These are the activations of a small neural network, seen along a few directions. Each row is one input.
Each table varies a few parts of the input and shows all the possible inputs, shuffled.
Descriptions start from the smaller parts, as in this example, which fits no table here: values(3) and (point or ring(11) or (line(6) and ring(8))).
Shared parts are said once, and a part with two or three values counts as separate values.
(in the rows, 128 means zero)

Other details of the inputs shift rows strongly along two fixed directions, in all tables alike. That doesn't count.

Rows:
R1: [164 175 109 162 162  69 245 183  53  92 130 129  94]
R2: [ 68 164 110 157 137 139 177  59 167  92  72 157 103]
R3: [170 189  97 140 137  87 220 202  52  66 142 130  83]
R4: [199  96 199  56 147  82 100 173  82 162 202 103  79]
R5: [112  95 134  84  85 168  35  82 171 156 167 161 170]
R6: [ 92  67 169 135 121 168  60 105 135 161  89  95 193]
R7: [103 176  76 128 114 160 157  64 164  60 102 173 111]
R8: [107  70 170 147 125 181  55 112 146 147 100  94 193]
R9: [101 154  83 149 113 150 166  92 204  80  69 171  94]
R10: [ 91 189 112 108 130 172 174  77 175  63 124 182 123]
R11: [ 94 172 140 103 137 179 187 113 137  42  86 169 167]
R12: [168 175  87 133 115  67 214 199  45  64 136 150  84]
R13: [ 97 186 105 108 117 172 172  77 174  62 123 187 120]
R14: [184 160  86 164 125  73 235 187  55  80 134 140  85]
R15: [ 99 166  96 156 151 156 184  51 173  81 101 161 123]
R16: [188  96 104 146 110  64  91 156  91 200 216 121  96]
R17: [166 120 140 147 156  73  89 198 130 215 188  96  81]
R18: [ 87  66 165 122 104 150  62  99 136 172  80  89 194]
R19: [179 151  83 160 115  61 234 186  52  78 133 151  87]
R20: [ 92  89 152  81 114 159  55  97 124 160 101  94 209]
R21: [187 113 150  99 107 100  98 217  59 161 201 118 138]
R22: [107  88 137 133 126 174  44 102 212 176 125 111 147]
R23: [ 78 163  90 130 130 124 192  37 163 104  80 157 123]
R24: [187  86 136 142 113  85  96 235  92 181 153  92 114]
R25: [150 143 153  91 145  76  96 171  86 209 225 123 106]
R26: [ 84 111 133  86 119 146  43  58 161 184 132 111 169]
R27: [120 118 150 103 147 145 183  85 191  53  35 141  75]
R28: [110 109 131 111 128 183  34  75 172 157 160 112 164]
R29: [118 137  99 152 120 175 194  91 138  48  72 148 156]
R30: [184  92 143 143 125  92 100 238  95 181 158  83 115]
R31: [150 118 138 134 152  61  97 189 119 226 176  99  80]
R32: [177 120 107 120 110  70  72 169  84 185 219 121  92]
R33: [176 113 124 148 130  80  88 199 132 207 191  99  75]
R34: [133 117 140 108 149 149 193  44 158  47  66 142  95]
R35: [167 127 174  95 144  96 107 214  56 174 198 107 147]
R36: [179  77 139 156  95  74  92 209  61 171 164 100 117]
R37: [110  71 165 128 133 181  57 138 174 156  87  98 191]
R38: [165 146 154 104 149  89  92 179  97 195 236 122 106]
R39: [190 109 129 120 115  96  88 207  52 159 186  94 130]
R40: [ 83 167 112 169 141 152 172  67 178  78  83 156 104]
R41: [127  81 120 139 115 178  51  61 177 170 155 117 165]
R42: [112 141 107 152 133 175 197  92 139  50  73 143 159]
R43: [184 118 158 100 118 108 101 220  62 163 207 108 140]
R44: [ 94 159  96 170 116 158 169  69 179  72  87 159  97]
R45: [163 194 104 139 150  86 224 203  53  66 143 126  85]
R46: [ 94 166  96 152 151 150 185  48 168  87  96 162 123]
R47: [ 85 147 131 161 136 159 185 102 137  59  45 140 145]
R48: [ 82 114 154  64 111 151  54  68 167 186 147 135 176]
R49: [ 94  92 152 148 131 163  44  71 177 179 127 111 153]
R50: [ 92 145  86 164  94 138 163  66 173  70  80 179  97]
R51: [186  98 149 148 152  91 114 195  60 182 186  82 142]
R52: [119  62 155 148 100 187  51 115 146 142 104  96 186]
R53: [ 79 143 124 133 140 151 191 123 159  75  26 144 142]
R54: [ 81 194 121 103 143 160 176  71 168  74 114 186 128]
R55: [152  96 153 117 129  55 112 222  84 211 134  76 122]
R56: [ 80 168 107 146 149 145 175  89 202  93  65 160 103]
R57: [147 191  89 157 163  49 235 141  82 126 158 145  53]
R58: [ 86 142 109 126 124 137 205  76 127  78  47 141 164]
R59: [142 199 132 105 150  72 240 202  46  87 142 153  97]
R60: [139  64 183  64 138 171  43  65 155 129 119  96 141]
R61: [112  69 120 127  92 153  34  99 204 174 118 136 145]
R62: [160 182  83 183 121  56 210 164  96 103 149 151  26]
R63: [136 216  91 131 164  54 216 154  76 111 160 146  49]
R64: [104  71 165 124 133 175  58 135 169 162  82  98 192]
R65: [119  74 153  79  80 182  49 119 135 129 133 146 210]
R66: [146 219  94 139 168  62 211 158  82 104 167 145  50]
R67: [109  65 153 121 131 172  71  90 129 165 108 100 212]
R68: [159 197 113 139 162  81 223 200  51  72 139 128  90]
R69: [115  66 157 129 121 186  56 141 176 152  93  94 187]
R70: [103 124  99 140  97 150 177 130 164  52  35 166 136]
R71: [170 122 153 117 152  91  95 204  50 173 183  83 140]
R72: [115  93 171  85 114 202  58 123 143 132 141 120 212]
R73: [193 105 107 151 120  77  94 156  95 200 216 110  94]
R74: [178 135 117 126 132  90  80 171  92 185 224 101  91]
R75: [152 123 167  74 123  71 114 204  51 191 181 102 147]
R76: [101 180  97 106 106 165 167  74 171  61 117 197 119]
R77: [104 162  88 156 138 162 184  54 175  75 106 159 118]
R78: [ 62 164 106 144 120 120 180  53 169 102  62 152 104]
R79: [122  56 148 146  88 179  47 113 143 142  99 105 185]
R80: [133  42 195 104 128 162  52  67 167 139  97  92 125]
R81: [ 88 163 104 170 128 158 172  69 181  73  88 153 100]
R82: [ 98  89 156  94 131 178  53 102 123 149 110 100 208]
R83: [158 171 117 179 140  77 230 205  65  79 123 120  70]
R84: [106 113 139 111 140 177  34  72 169 163 155 115 168]
R85: [ 82  88 140 107 118 136  52  87 200 206 100 109 152]
Description of these inputs: line(5) and (point or (values(2) and line(8))).
Question: The inputs of R38 and R40 match in every part but the line(5) part. If R59 is changed in the same way as R38 into R40, which row does it become?
Answer: R6
Question: The inputs of R5 and R16 match in every part but the line(5) part. If R4 is changed in the same way as R5 into R16, which row does it become?
Answer: R34
Question: The inputs of R39 and R24 match in every part but the line(5) part. If R68 is changed in the same way as R39 into R24, which row does it become?
Answer: R37
Question: Which other rows does R52 become when the line(5) part takes its other values? List them by row number.
Answer: R3, R29, R30, R43
Question: Which other rows does R40 become when the line(8) part takes its other values? List them by row number.
Answer: R2, R44, R49, R50, R62, R78, R81
Question: Which other rows does R56 become when the line(5) part takes its other values? List them by row number.
Answer: R46, R49, R54, R66
Question: Which other rows does R29 become when the line(8) part takes its other values? List them by row number.
Answer: R1, R14, R19, R42, R51, R58, R67

Rows:
R86: [124 158 102 121 111 163 179 100 119  46 120 171 151]
R87: [167  82 179  88 144  88  52 151  98 224 196  84 128]
R88: [177 157 141 125 157  27 198 205  52 136 152 111  50]
R89: [134 122 139 116 134  93  45 165  91 248 218  99 156]
R90: [181  74 124 155 116  96  36 148 124 226 213  88 110]
R91: [100  73 167  81 124 221  27  53 177 140 122 115 217]
R92: [170  80 161 126 142  96  49 152 114 231 207  85 108]
R93: [ 99  81 114 127  96 195  11  42 221 170 137 140 163]
R94: [103 143 120 152 139 137 178  93 157  82  72 144  96]
R95: [190 148  86 191 130  34 182 202  77 139 170 117  30]
R96: [ 91 178 125  83 140 135 177  81 158  87 106 166  99]
R97: [125 153 108 131 103 168 177 115 111  44  92 154 148]
R98: [174 147 144 127 152  32 207 232  62 137 135  99  52]
R99: [113  46 155 114  84 219  35 108 158 119  91 118 237]
R100: [ 96 180 113 125 136 134 167  80 180  88 114 166  89]
R101: [119 124  87 183 111 138 174 116 172  80  56 148 100]
R102: [ 76 166 101 158 136 134 186 103 123  94  73 140 152]
R103: [107 183 120  89 138 157 171  98 144  65 117 174 123]
R104: [103  86 140  80  87 222  19  67 169 131 153 153 222]
R105: [110 147 129 117 138 160 174 108 131  53  78 144 138]
R106: [176  62 182 108 131 116  47 210  90 195 164  69 158]
R107: [ 79 180  96 145 141 137 188  85 130 101  97 149 150]
R108: [153 167 112 173 147  33 207 240  44 156 141 103  94]
R109: [106 135 127 157 134 136 183 119 168  80  50 135 103]
Question: The inputs of R106 and R103 match in every part but one. If R109 is changed in the same way as R106 into R103, which row does it become?
Answer: R100
Question: Describe the family of inputs behind these rows.
Answer: line(4) and (point or line(5))
Question: Which other rows does R87 become when the line(4) part takes its other values? List them by row number.
Answer: R88, R96, R98
Question: Which other rows agree with R107 in the line(4) part? List them by row number.
Answer: R86, R87, R90, R91, R92
